These are the activations of a small neural network, seen along a few directions. Each row is one input.
In each table, some parts of the input vary, and every possible input appears once, in random order.
Descriptions start from the smaller parts, as in this example, which fits no table here: line(6) and (point or ring(9) or (values(3) and ring(8))).
Shared parts are said once, and a part with two or three values counts as separate values.
In the rows, 128 means zero.

Other details of the inputs vary at random and push rows far along two fixed directions, the same in every table; ignore that.

Rows:
x1: [154 128 132 129 177  96 119 155 116 105 183 145 150 113 138]
x2: [ 71 164  80 114  51 155 128  88 170 162  87 127  57 125 122]
x3: [ 77 160 110 127  68 138 137 126 165 174 126 134  57 131 137]
x4: [134  94 174 146 167 120 111 163 110 107 144  99 180 141 102]
x5: [160 170 110 153  63 106 135  90 157 185  97 163  23 135 182]
x6: [211 143 115 133 195 113 145 117  91 104 174 187 122 114 165]
x7: [199 118 118 139 159 101 122 109 100 118 130 131 140 115 127]
x8: [ 58  99 162 130 113 168 117 161 155 115 140 108 156 118  90]
x9: [125  93 157 125 173 133 131 139  92 108 124 100 194 134 117]
x10: [100 106 132 129 154 168 121 143 121  93 131 125 176 113  88]
x11: [ 32 127 112  92  74 173 119 115 155 139 108  98 123 139  97]
x12: [ 88 109 163 102 147 138 114 178 146  87 154  94 188 125  88]
x13: [ 83 131 120 131  59 154 139 103 151 158  62 127 109 133 110]
x14: [227 139 107 144 169  89 137 103  90 127 153 136 138 130 165]
x15: [252 153 121 138 166  58 132 130 107 117 149 149  95 126 179]
x16: [167 172  99 139  97 114 163  78 136 178  88 172  53 139 180]
x17: [113 110 137 105 170 147 123 145  98 101 155 128 176 124 119]
x18: [ 54  90 156 129 103 133 113 161 145 123  98  82 167 149  97]
Description of these inputs: values(2) and (line(4) or ring(5)).
Question: The inputs of x8 and x5 match in every part but the values(2) part. If x2 is changed in the same way as x8 into x5, which row does it become?
Answer: x7
Question: Which other rows does x2 become when the ring(5) part takes its other values? List them by row number.
Answer: x6, x10, x11, x17

Rows:
x19: [ 53 131 110 110  72 169 134 113 152 143  88 111 102 132 117]
x20: [122 114 123 117 163 139 129 137 112 105 137 136 165 115 111]
x21: [149 128 138 132 148 122 130 143 124 114 159 135 138 122 133]
x22: [113  99 148 134 153 145 125 140 113 109 130 117 176 125  97]
x23: [145 118 138 124 158 141 134 133 108 105 143 135 164 126 117]
x24: [ 52 122 138 124  64 152 124 136 167 152  92 107  99 137 109]
x25: [138 132 119 119 162 137 123 126 104 113 154 140 151 126 123]
x26: [129 105 148 122 153 116 121 152 130 119 128  97 162 137 114]
x27: [161 120 128 143 140 119 128 115 116 127 126 142 142 130 134]
x28: [ 80 140 123 122  66 123 133 129 155 160  85 109  81 145 136]
x29: [173 187  97 146  95  91 152  92 142 177 126 182  17 128 195]
x30: [241 190  95 150 129  66 138 101 128 156 137 179  37 119 201]
x31: [119 103 139 128 142 152 121 137 109 111 135 118 168 120 104]
x32: [157 113 130 132 150 115 129 121 107 120 124 117 155 134 127]
x33: [146 126 138 134 144 125 120 142 128 120 150 136 133 119 137]
x34: [154 125 141 138 149 113 116 140 121 120 146 124 141 127 121]
x35: [152 123 129 144 137 123 127 113 116 132 128 136 140 118 135]
x36: [ 80 137 116 116  69 141 141 101 147 159  72 100  98 150 132]
x37: [134 127 125 121 156 126 114 139 122 111 170 128 140 122 123]
x38: [153 142 124 129 150 112 131 140 128 119 155 148 120 124 149]
x39: [132  99 148 131 155 134 124 134 114 106 120 108 175 130  98]
x40: [ 31 134 121 101  63 154 125 134 170 138 108 109 114 129 103]
Question: The inputs of x29 and x22 match in every part but one. If x21 is changed in the same way as x29 into x22, which row does it become?
Answer: x23
Question: What is each input in this table made of?
Answer: values(2) and line(11)

Rows:
x41: [204 136 124 142 162 116 140 104 108 123 135 171 129 111 141]
x42: [109 137 136 116 138 145 122 151 136 103 144 133 130 119 117]
x43: [ 51 128 134 104  33 140 145 123 163 173  54  88  97 159 133]
x44: [187 143 124 134 170 118 130 136 124 115 176 169 106 110 156]
x45: [ 79 103 147 119 150 140 117 154 122 105 171 115 176 117 104]
x46: [129  93 155 122 149 120 104 148 127  99 125  78 194 141  93]
x47: [ 63 110 126 123  82 171 134 112 141 136  84 116 140 141  93]
x48: [179 173 101 154  63 100 140  83 146 184  98 136  19 130 176]
x49: [ 97 156  99 147  42 110 137 105 170 179  54 136  51 136 149]
x50: [179 152 111 128 176 102 114 137 113 117 188 148 130 114 138]
x51: [184 131 106 131 173 118 129  95  84 124 143 147 137 125 152]
x52: [101 112 138 108 155 139 116 169 124  93 159 118 167 117  97]
x53: [113 122 115 112 134 146 143 113 119 120 110 113 150 130 120]
x54: [ 47  91 157 122 132 170 115 169 143 108 152 104 182 126  89]
x55: [199 134 145 158 160  85 136 122 100 141 129 148 113 144 162]
Question: What is each input in this table made of?
Answer: line(4) or values(5) or ring(6)

Rows:
x56: [178 134 126 141 140 109 133 111 116 135 129 140 116 128 148]
x57: [ 88 186  78 116  28 135 146  86 177 188  89 149  14 131 160]
x58: [157 142 114 135 143 119 127 122 120 124 147 153 113 120 142]
x59: [108 115 142 122 148 144 124 147 125 111 142 125 156 124 114]
x60: [120 108 142 127 136 131 125 138 120 116 114 106 162 136 111]
x61: [200 157 104 136 159 101 129 112 114 123 165 163 103 113 163]
x62: [231 166 104 141 171  88 137 114 109 123 175 182  89 109 178]
x63: [163 146 119 134 147 120 130 125 123 124 150 155 109 117 148]
x64: [170 133 122 139 137 105 131 116 119 130 120 138 120 126 143]
x65: [104 111 143 117 146 143 125 150 127 108 143 120 161 124 109]
x66: [ 41 138 113 117  30 152 139 107 172 176  53 107  78 149 122]
x67: [112 112 139 115 151 138 122 147 122 106 148 118 166 122 109]
x68: [109 115 135 119 146 140 121 140 124 111 146 118 159 124 112]
x69: [ 91 107 143 128 111 142 129 132 131 133 102 106 153 138 109]
x70: [143 141 116 133 104 116 135 110 133 145 103 130  98 133 141]
x71: [121 122 127 127 142 137 122 135 123 118 145 128 142 121 117]
x72: [ 73 119 132 118 111 153 125 136 139 129 120 118 137 133 106]
x73: [140 136 122 138 106 120 136 109 131 148 107 134 104 131 141]
x74: [ 92 119 144 129 110 132 120 148 146 131 126 108 132 133 112]
x75: [125 103 148 130 143 135 126 135 117 119 122 110 167 136 113]
x76: [106 113 135 123 148 141 122 141 120 113 145 119 158 125 110]
x77: [174 137 124 136 136 110 130 112 117 133 123 135 112 130 145]
x78: [103 105 153 126 138 128 115 159 131 113 141 106 159 132 111]
x79: [124 107 147 126 141 134 123 137 117 117 120 105 164 138 111]
Question: The inputs of x74 and x78 match in every part but one. If x63 is changed in the same way as x74 into x78, which row does it become?
Answer: x59
Question: What is each input in this table made of?
Answer: values(2) and (point or ring(5) or ring(6))
Question: A walk changes only the ring(6) part. It starts at x72 and steps to x59. List the rest of the walk in order.
Answer: x65, x67, x68, x76
Question: A walk changes only the ring(5) part. It starts at x77 and steps to x70. List the rest of the walk in order.
Answer: x64, x73, x56

Rows:
x80: [136 135 127 152 106 112 134 113 140 162 114 146  94 137 155]
x81: [ 29  99 139 114 110 185 121 140 136 127 117 106 169 134  83]
x82: [ 61  90 162 144  88 164 118 149 149 125  87  94 163 128  77]
x83: [160 136 138 148 120 126 132 120 134 140 114 142  97 132 141]
x84: [ 96 157  98 116  61 119 142  87 142 173  89 115  75 151 148]
x85: [138 149 123 138  88 110 147 108 146 170  98 156  52 137 178]
x86: [143 170 114 140  87  91 132 135 161 163 132 154  35 129 163]
x87: [148 132 115 135 153 135 122 115 111 105 138 159 141 104 116]
x88: [125 113 140 112 162 114  99 166 127  91 163  89 172 131 114]
x89: [224 120 124 135 198  91 122 119  85  98 155 123 165 113 130]
x90: [ 42  91 149 108 139 187 133 157 130 105 122 104 184 132  86]
x91: [ 67 100 139 111 130 181 119 139 132 110 117 114 169 126  82]
x92: [223 128 126 132 196  89 126 123  87  98 155 133 180 120 136]
x93: [212 118 129 122 201  87 137 133  81  99 162 134 172 132 156]
x94: [116 181  96 113  80 130 137 117 159 153 156 150  51 114 155]
Question: The inputs of x80 and x81 match in every part but one. If x83 is changed in the same way as x80 into x81, which row does it become?
Answer: x91
Question: What is each input in this table made of?
Answer: values(3) and (point or line(4))
Question: A walk changes only the line(4) part. It starts at x89 and steps to x92. List the rest of the walk in order.
Answer: x84, x93
